Each row below holds a small network's activations on one record, seen along a few directions.
Each row is followed by the record's values for the fields J, G, C, F, E.
Not every record has every field; a missing one is left out.
Other fields move the rows too, some of them a lot.
(in the rows, 500 means zero)
Strong random noise was added to every row along 17 fixed directions; ignore it. To show where, here is one row again and again, with new noise each time:
[364 865 622 574 632 531 399 510 392 541 265 435 406 736 588 444 482 338
 557 405 574 717 466 715 361 642 570 504 359 463 527 397 626 397 436]
[539 508 516 420 444 450 656 460 629 501 692 546 694 370 529 542 585 509
 505 534 537 482 565 433 547 476 360 557 552 716 423 567 507 571 593]
[379 644 763 297 684 544 527 795 342 333 559 516 467 510 736 596 538 350
 510 306 465 658 643 481 645 521 632 638 250 365 599 582 623 357 536]
[445 400 463 345 589 624 521 558 548 465 653 505 560 535 518 433 548 480
 692 452 500 539 477 446 437 596 605 758 363 431 395 604 707 567 654]
[525 263 438 569 519 726 618 560 425 428 682 347 520 752 434 463 282 699
 738 545 555 362 502 446 294 572 619 449 648 407 444 334 473 341 446]
[238 319 411 713 388 612 520 404 400 629 527 300 353 506 464 542 413 597
 313 439 166 664 518 409 486 206 585 489 579 372 423 621 563 518 585]
[262 366 620 431 543 654 518 444 397 622 487 432 502 431 471 616 502 595
 654 426 336 450 322 488 405 382 586 534 429 470 437 641 584 514 530]
[519 467 638 335 594 585 538 513 496 535 683 515 673 316 599 552 479 520
 492 427 417 407 445 652 504 407 477 341 533 653 665 486 501 398 293]
[543 391 603 470 471 518 543 472 410 492 610 504 547 514 618 625 527 494
 539 459 451 313 470 427 510 546 512 582 411 470 568 474 459 373 471]
[652 599 641 497 417 535 540 498 502 536 465 350 593 440 506 377 542 407
 445 618 460 491 413 577 387 691 629 606 398 520 498 532 612 437 371]
[410 245 549 751 500 542 340 461 452 545 498 480 683 627 522 243 515 276
 466 385 244 397 214 571 385 323 390 552 421 555 561 343 663 432 368]
[357 735 481 602 457 481 449 460 527 411 319 669 606 754 460 442 519 420
 712 487 734 556 435 498 460 757 498 642 434 491 445 341 583 460 682]
[443 563 487 497 785 692 479 478 539 583 636 582 441 629 649 557 497 340
 584 321 611 594 529 651 329 485 504 351 504 672 477 401 514 374 429]
[643 419 429 812 439 481 517 476 417 514 548 448 581 456 561 222 528 447
 406 589 265 561 383 477 492 479 471 554 644 549 409 592 564 439 535]
[588 395 446 466 473 635 477 614 381 395 567 586 591 446 548 403 339 557
 592 515 463 423 391 602 541 602 727 542 510 283 551 560 544 294 522]
[422 288 432 275 499 586 481 483 522 561 598 402 469 510 345 561 389 657
 583 431 501 412 450 635 460 386 543 342 579 375 523 445 515 537 499]
[392 663 452 448 388 529 503 376 501 455 495 427 508 704 398 500 478 628
 552 468 559 562 610 494 454 679 563 576 529 331 484 304 586 534 566]
[637 532 487 400 419 364 482 567 468 409 436 409 522 714 381 335 445 713
 423 418 548 479 799 517 496 476 314 645 628 284 246 251 483 697 545]
[504 248 659 408 340 346 348 570 506 661 155 282 332 424 280 576 487 666
 165 485 395 349 533 502 573 269 434 415 489 372 563 411 367 675 336]

[399 394 546 516 481 377 480 483 615 535 466 362 447 658 386 513 630 460
 411 441 505 519 586 371 482 387 299 521 486 579 420 366 527 693 535]	(J j1; G g2; C c2; F f3)
[416 589 620 639 644 637 419 405 360 591 346 415 367 658 524 432 633 458
 617 436 403 550 392 441 283 671 611 596 424 444 401 448 610 480 448]	(J j1; G g2; C c1; E e2)
[556 368 657 338 371 474 628 688 508 390 499 425 628 414 238 405 520 464
 568 562 553 408 401 500 504 423 484 424 543 469 293 529 527 558 574]	(J j1; G g2; C c1; F f1)
[306 414 276 734 666 524 484 459 559 622 522 488 436 577 624 533 354 596
 611 535 486 615 452 489 466 312 377 406 584 737 686 608 465 523 493]	(J j1; G g2; C c1; E e1)
[487 469 469 587 439 387 599 427 233 491 539 410 384 689 520 635 439 546
 678 487 497 404 410 487 514 435 375 319 622 402 480 478 352 336 601]	(J j1; G g1; C c2)
[458 547 573 663 636 475 489 654 388 522 311 391 324 651 510 428 473 352
 536 491 520 633 446 554 424 390 458 374 518 519 396 543 469 459 508]	(J j1; G g2; C c2; E e1)
[560 500 295 806 552 655 425 366 526 584 582 687 512 393 617 389 429 465
 238 436 347 620 556 569 485 403 536 334 733 648 528 470 418 360 371]	(J j2; G g2; C c1; F f2)
[750 588 569 426 611 420 398 405 345 601 463 493 309 547 657 514 633 308
 531 418 495 389 405 698 426 659 522 565 343 322 378 538 502 423 513]	(J j2; G g2; C c1; F f3; E e2)
[593 457 498 628 156 430 633 498 358 446 389 376 622 575 328 454 327 503
 643 734 560 317 252 512 433 578 543 484 518 379 420 538 451 340 555]	(J j1; G g1)
[395 624 556 525 595 449 649 655 505 433 441 397 515 519 348 435 463 674
 653 606 599 685 574 426 498 442 353 317 760 714 412 534 462 607 555]	(J j2; G g2; C c1; F f3)
[570 691 425 572 335 327 563 506 495 448 522 380 467 469 511 448 436 396
 299 597 482 670 580 600 641 472 469 396 581 473 583 535 494 447 511]	(J j2; G g2; C c2; F f3)
[519 444 426 386 559 546 661 507 626 522 706 349 448 738 510 594 427 357
 693 500 733 507 595 523 282 489 433 577 380 582 314 496 550 536 580]	(J j2; G g2; C c2)
[571 546 574 328 658 464 538 638 511 442 569 491 674 509 526 400 432 588
 680 500 576 463 503 625 455 482 347 410 580 669 565 430 520 519 345]	(J j2; G g1; C c2)
[234 519 411 488 682 744 470 382 497 468 670 738 543 456 556 603 539 668
 618 349 419 592 536 363 542 570 616 431 646 566 632 470 537 434 529]	(J j2; G g2; C c1; F f3)
[527 556 534 603 500 566 562 415 461 466 575 439 532 647 542 458 479 566
 545 483 468 456 584 459 378 548 480 560 554 489 417 358 494 461 434]	(J j2; G g2; C c1; F f1; E e1)
[550 672 761 339 398 426 534 420 498 590 352 336 581 382 511 566 633 709
 395 577 378 430 637 345 443 639 476 856 307 520 504 544 560 726 309]	(J j2; G g1)
[567 413 632 345 485 479 456 605 508 511 301 534 415 512 377 668 451 557
 530 521 750 283 475 560 490 547 553 351 476 450 519 392 301 461 424]	(J j1; G g2; C c2; F f1)
[565 403 462 541 511 407 469 614 423 447 471 434 648 532 462 175 424 420
 654 531 411 524 260 672 472 397 390 569 496 454 389 604 665 529 581]	(J j2; G g1; C c1)
[493 685 253 599 533 336 394 369 543 569 495 576 381 567 713 494 527 477
 324 423 480 716 721 507 605 505 383 720 428 479 546 562 516 609 621]	(J j1; G g2; C c1; F f2)
[469 510 483 750 403 642 535 338 377 584 503 550 480 422 634 578 456 492
 343 485 288 509 530 420 444 419 620 603 483 449 386 594 463 387 489]	(J j2; G g1; C c1; E e2)
[352 280 485 601 476 559 521 411 567 591 516 480 408 717 459 701 522 335
 591 424 608 374 405 429 353 396 454 474 392 577 404 413 442 446 602]	(J j1; G g2; C c2; F f1; E e2)
[506 718 486 539 482 375 465 440 367 485 435 380 392 663 523 535 457 495
 529 511 546 553 455 667 551 664 513 296 543 386 742 361 461 330 449]	(J j1; G g2; C c1; F f2; E e2)
[570 354 417 405 607 390 450 377 543 618 689 436 333 408 628 633 719 432
 507 497 417 451 388 414 600 582 467 473 415 614 791 635 510 509 513]	(J j1; G g2; C c1; F f1)
[424 589 523 557 588 455 441 552 343 454 515 517 442 609 647 455 542 325
 505 346 384 623 495 537 533 443 474 599 374 399 472 550 608 422 573]	(J j1; G g2; C c1; F f3)
[427 548 673 485 514 440 473 484 421 471 472 399 510 546 422 500 532 409
 470 422 410 459 413 626 501 369 408 239 552 500 607 298 493 460 357]	(J j2; G g2; C c1; E e2)
[500 378 436 489 699 549 461 530 476 551 607 609 440 588 623 622 422 500
 570 350 582 422 535 576 479 355 375 314 576 593 552 412 364 405 453]	(J j1; G g1; E e2)
[606 344 585 568 424 288 472 459 460 661 380 384 350 468 483 626 605 360
 378 530 484 344 362 508 530 396 346 383 461 554 497 557 348 479 524]	(J j1; G g2; C c1; F f3; E e2)
[569 613 625 595 549 547 514 577 430 397 468 573 588 555 523 353 516 364
 541 462 522 526 484 583 444 565 519 501 528 452 287 422 533 399 530]	(J j2; G g2; C c1; F f3; E e2)
[683 671 531 502 507 564 548 383 418 590 621 353 406 366 545 427 643 329
 310 523 338 664 458 610 441 614 634 292 597 537 517 573 544 352 363]	(J j1; G g1; C c2)
[442 615 545 535 489 498 514 556 625 530 390 447 451 417 397 483 555 275
 443 602 582 688 382 594 502 512 602 376 445 593 513 607 575 506 562]	(J j2; G g2; E e2)
[659 361 497 403 540 496 465 571 519 449 612 429 557 365 571 419 469 675
 497 611 409 398 474 506 577 611 567 515 521 488 769 527 507 493 333]	(J j1; G g2; C c2; F f1)
[725 551 677 399 669 420 428 670 352 441 446 362 519 537 570 271 552 556
 534 472 390 469 515 579 451 583 441 585 476 436 522 448 578 547 294]	(J j1; G g2)
[384 585 526 500 326 441 639 678 496 405 457 402 562 382 375 469 367 584
 421 589 491 701 549 536 661 403 568 428 614 422 435 665 542 499 690]	(J j2; G g2; C c1; F f1; E e2)
[601 657 564 563 403 350 534 535 443 410 397 471 622 547 420 359 501 545
 543 591 556 489 454 564 546 630 402 462 626 492 476 412 489 467 530]	(J j2; G g2; C c1; F f3; E e2)
[276 382 411 482 318 719 652 409 684 523 731 470 718 376 451 647 335 561
 466 590 473 475 521 387 447 404 642 526 447 662 659 532 545 464 392]	(J j1; G g1; C c2; F f4)
[424 654 829 431 297 520 482 414 472 499 328 352 535 525 351 576 605 462
 258 445 427 421 573 449 424 554 565 514 369 415 513 246 509 526 271]	(J j1; G g2; C c1; F f1)
[645 630 340 333 402 561 556 461 511 431 687 589 414 248 492 489 544 484
 290 499 436 680 695 557 670 542 728 498 584 237 336 705 533 498 696]	(J j1; G g2; C c1; F f3; E e1)
[623 472 688 504 608 542 439 541 483 553 360 395 313 637 453 495 669 426
 466 469 565 435 531 395 351 686 561 534 433 480 388 348 463 512 421]	(J j2; G g1; C c1; F f1; E e2)
[524 539 565 409 544 443 500 388 316 452 558 325 304 762 551 623 571 552
 726 463 493 355 515 441 447 655 519 601 344 217 536 385 503 504 513]	(J j1; G g2; C c1; E e1)

Which values does each new row have?
[815 358 387 699 319 476 717 492 317 368 696 481 398 618 510 537 426 469
 541 601 559 331 548 403 520 550 546 411 709 295 191 534 277 237 733]	(J j1; G g2; C c1; F f3; E e1)
[361 592 382 475 430 567 543 570 479 407 599 482 523 473 457 439 381 502
 428 481 450 745 548 583 602 439 637 390 589 390 549 562 610 424 594]	(J j1; G g1; C c2; F f1)
[514 375 551 603 420 542 453 613 466 611 389 457 484 440 637 587 254 432
 162 419 408 456 620 649 466 171 509 542 351 446 501 544 408 389 299]	(J j1; G g2; C c1; E e2)
[478 545 478 371 489 520 537 546 474 495 480 500 370 377 402 627 395 609
 407 465 546 582 570 673 613 396 592 195 693 361 446 545 384 434 577]	(J j2; G g2; C c1; F f3; E e2)
[535 487 525 593 379 471 448 318 328 490 466 553 545 504 401 383 652 663
 409 391 247 432 512 380 522 493 396 548 718 358 275 381 467 587 560]	(J j1; G g2; C c2; F f1)
[233 332 490 265 307 504 460 523 496 454 534 512 461 455 344 748 412 408
 480 415 525 424 350 553 674 363 637 305 361 294 757 493 502 381 593]	(J j1; G g1; C c1; F f1)
[462 686 634 503 338 374 623 403 307 546 491 449 691 377 551 509 439 413
 606 532 367 465 280 724 502 355 384 495 456 482 369 695 552 433 594]	(J j2; G g1; E e2)
[558 403 516 601 448 591 550 549 401 453 491 534 351 429 504 537 519 509
 374 493 413 525 570 370 556 492 666 503 562 327 280 613 423 429 629]	(J j1; G g2; C c1; F f1)
[737 498 425 743 524 550 488 470 451 576 533 670 505 384 672 382 552 280
 290 458 407 535 507 553 451 429 474 549 570 581 215 626 435 379 538]	(J j1; G g2; C c2; F f3; E e2)
[376 442 423 498 612 715 546 333 353 466 829 637 477 563 625 695 448 452
 641 313 417 415 449 564 491 396 571 230 605 429 580 414 435 261 491]	(J j1; G g2; C c2; E e1)
[397 443 480 581 516 452 587 378 629 648 514 468 551 391 466 640 539 543
 643 643 566 453 295 508 476 462 375 307 581 836 611 618 440 517 522]	(J j1; G g2; C c1; F f3; E e2)
[409 596 351 615 480 498 602 276 414 515 776 487 444 727 653 656 447 352
 520 381 491 544 618 533 430 397 375 441 505 504 463 418 475 371 575]	(J j1; G g2; C c1; F f3)
[528 477 434 594 630 480 428 554 484 567 372 622 412 629 655 589 372 535
 566 462 674 434 569 542 428 456 399 564 426 579 506 488 351 460 463]	(J j1; G g2; C c1; F f1)
[632 482 522 380 424 602 446 539 632 478 492 396 351 492 396 541 490 378
 279 541 595 486 582 562 482 678 779 397 414 328 619 352 506 423 352]	(J j2; G g2; C c1; E e2)
[308 541 592 502 576 527 470 484 433 456 408 548 438 645 512 659 411 772
 580 394 528 431 650 459 520 414 438 435 588 412 514 303 365 544 468]	(J j2; G g2; C c2; F f1; E e1)
[706 392 383 551 660 472 406 640 454 527 467 380 324 488 478 235 540 477
 551 620 452 599 362 550 479 599 575 440 560 479 560 627 563 517 476]	(J j1; G g1; C c1; F f1)
[556 588 469 585 626 527 467 597 349 343 521 793 579 596 583 382 477 345
 664 357 573 496 428 603 528 531 467 418 594 455 318 441 463 317 635]	(J j1; G g2; C c1; F f2)
[396 354 612 591 542 585 369 523 391 448 249 679 368 789 338 570 604 497
 600 299 635 331 507 309 424 575 507 511 530 318 227 213 382 463 643]	(J j1; G g2; C c1; F f3; E e2)
[591 626 579 393 555 553 625 517 405 384 639 514 604 453 535 480 541 596
 746 586 543 431 412 474 514 747 589 473 562 504 555 537 515 389 507]	(J j1; G g1; C c1; F f1; E e1)
